These are the activations of a small neural network, seen along a few directions. Each row is one input.
Each table varies a few parts of the input and shows all the possible inputs, shuffled.
A made-up example of a description, with smaller parts first: one of 4 places along a line, together with either a single point or one of 11 places along a line or (one of 2 separate values, together with one of 8 places around a ring).
Shared parts are said once, and a part with two or three values counts as separate values.

A family of inputs:
R1: [-33 -21  10   3  53 -11  33 -45 -30  31  13  -4  45  13]
R2: [-14 -22 -18   6  27   7  50  -1   2  37  36   0 -19  12]
R3: [ 21  -5 -13 -11   6   3  22  48   1  17  44  30 -23 -21]
R4: [  8 -14   2  53  -2 -13   1   4  19  42 -13 -14 -24  53]
R5: [-52  -7  -5 -20  14  18 -18 -95 -16 -33  -6 -27  13  14]
R6: [-17 -11  24  45  24 -27 -19 -38 -14  46 -40 -36  37  36]
R7: [ 18  21  27 -32   6 -12  15  54 -17  -3   2  28  38 -63]
R8: [ 42   9  -1  40 -23 -17 -20  54  24  22  -3   2 -24  17]
R9: [-29 -16 -32 -22 -12  29   0 -49  11 -33  15  -9 -51  28]
R10: [  4  11 -40 -33 -35  41 -21   7  16 -47  17  13 -48 -11]
R11: [  8  32   6 -45 -40  24 -20   3  -4 -70 -21  14  15 -58]
R12: [ 45  25  39  16 -19 -41 -23  58   7  -8 -43   3  41 -21]
- What is each input in this table made of? => one of 3 separate values, together with one of 4 places along a line
- Changing only the place on the line of 4 turns R2 into R7. The same change can be made to R4. Which row results? => R12
- Which other rows does R11 become when the place on the line of 4 takes its other values? List them by row number. => R5, R9, R10

A family of inputs:
R13: [ -9   3   3 -16   2   4  -8 -16  -9 -20  -7   0  17 -12]
R14: [ 19   2 -12  -2 -12   4   2  29  12  -4  14  14 -21  -5]
R15: [ 20   0   7  12   1 -17   4  32   7  15  -2   6   3  -1]
R16: [ -9   4   5 -14  -2   5 -11 -18  -9 -19 -10  -2  15 -11]
R17: [ -4   6 -12 -21 -10  15   1  -2   3 -24  10   6 -14 -12]
R18: [  4   5  18   8   4 -14  -4   5  -6   3 -17  -3  26  -2]
R19: [ 18   4  -8   1 -16   8   0  28  10   1  12  13 -23  -8]
R20: [ -4   7 -10 -19 -13  15  -2  -3   3 -23   6   4 -17 -10]
R21: [-60 -38 -17  31  42   9  17 -93 -10  49  10 -41 -16  67]
R22: [ 19   2  11  15  -3 -13   2  32   5  19  -3   5   1  -4]
R23: [  5   5  16   6   7 -15  -1   6  -6   3 -13  -1  28  -3]
- What is each input in this table made of? => either a single point or (one of 2 separate values, together with one of 5 places around a ring)

A family of inputs:
R24: [ 26  -5 -20  -3 -29  12   5  65  31 -17   3  19 -33  -9]
R25: [ 29 -21   8  24  15 -18   1  37   4  22  -4  16   2   3]
R26: [ 20  28  14 -26 -43  10  -7  27  -4 -42  -9  11  22 -34]
R27: [  8 -21   7  34  16 -13   2   6   2  45   2   1   1  16]
R28: [-27  -1  12  -8   3   9  -7 -36 -13 -22  -3   0  16 -22]
R29: [ 14  12  23  -4   0 -34   1  14 -10  10 -18 -10  33 -24]
R30: [-27 -16 -21  15   7  13  24 -36  15  28  20 -33 -40  49]
R31: [ 49  15   7  25 -24 -16   1  67   8  18   2  17   7  -6]
R32: [ 24  23 -24 -38 -30  19 -11  34  10 -41  10  25  -5 -18]
R33: [ 29  31  30  -3 -15 -18 -15  57  -6  -7 -24   4  32 -23]
R34: [-18 -11 -28 -26   8  23 -13 -26  -4 -17  11   7 -14   0]
R35: [ -6   3   6   2  20 -22   6 -13 -14  23 -23 -10  43  -7]
R36: [  4  -7 -17 -36  -3  13 -14   0   2 -34  11  16 -17 -13]
R37: [ -3   3  11 -27  -8   8   2  -3 -15 -36  -8   6  25 -24]
R38: [-36  -4 -20   5   8  22 -18 -65  -8 -12  15 -23 -34  18]
R39: [-13 -20 -18   9   9  14  14  -1  20  14  20  -5 -40   7]
R40: [-42  10  10  -3   9  11   1 -74 -16  -6  -7 -20  12   9]
R41: [  7  -5  -5  -2  -2   1  13  21  13  -1  17  19 -48  -7]
R42: [-35   7  29  26  35 -23  -3 -45 -15  22 -12 -23  30  26]
R43: [ -5 -23  -3  36  23 -10  14 -29  -1  53  -4 -16   6  60]
- What is each input in this table made of? => one of 4 places along a line, together with one of 5 places around a ring
- Changing only the place on the line of 4 turns R31 into R27. The same change can be made to R24. Which row results? => R39
- Which other rows does R36 become when the place on the ring of 5 takes its other values? List them by row number. => R25, R29, R37, R41

A family of inputs:
R44: [-27  -2   0  10   8   3  -6 -49  -4   0 -11 -22   5  25]
R45: [ 45   4  27  28  -3 -33   2  72   7  35 -15  15  15 -11]
R46: [ 18  11  -2 -26 -10   6  10  32  -2 -23  14  24   6 -38]
R47: [ 19  21  13 -12 -27  -1 -17  26   3 -28 -18  10   5 -24]
R48: [-33  -8   8  -2  22  -1  -1 -48 -18   9  -7 -20  17   9]
R49: [ 18  17  15 -19  -9  -4  -9  27  -4 -25  -8  16  26 -36]
R50: [-28 -16 -26   0  14  18  11 -39   1   9  21  -9 -25  28]
R51: [ -3 -22  13  48  32 -29  14  -7  -3  61  -8 -17  15  43]
R52: [-34 -14 -10  -7  23  11  19 -43 -12  11  16 -14  -3  11]
R53: [ 22  10 -14 -20 -22  13   2  37   9 -22  19  23 -23 -24]
R54: [ 26  12  -7 -11 -30   7 -18  35  15 -27  -4  14 -18 -16]
R55: [-22 -12 -17   9   4   9  -6 -43   8   1   1 -20 -21  32]
- What is each input in this table made of? => one of 2 separate values, together with either a single point or one of 5 places around a ring
- Changing only the choice among 2 separate values turns R51 into R45. The same change can be made to R52. Which row results? => R46
- Which other rows does R53 become when the choice among 2 separate values takes its other values? List them by row number. => R50
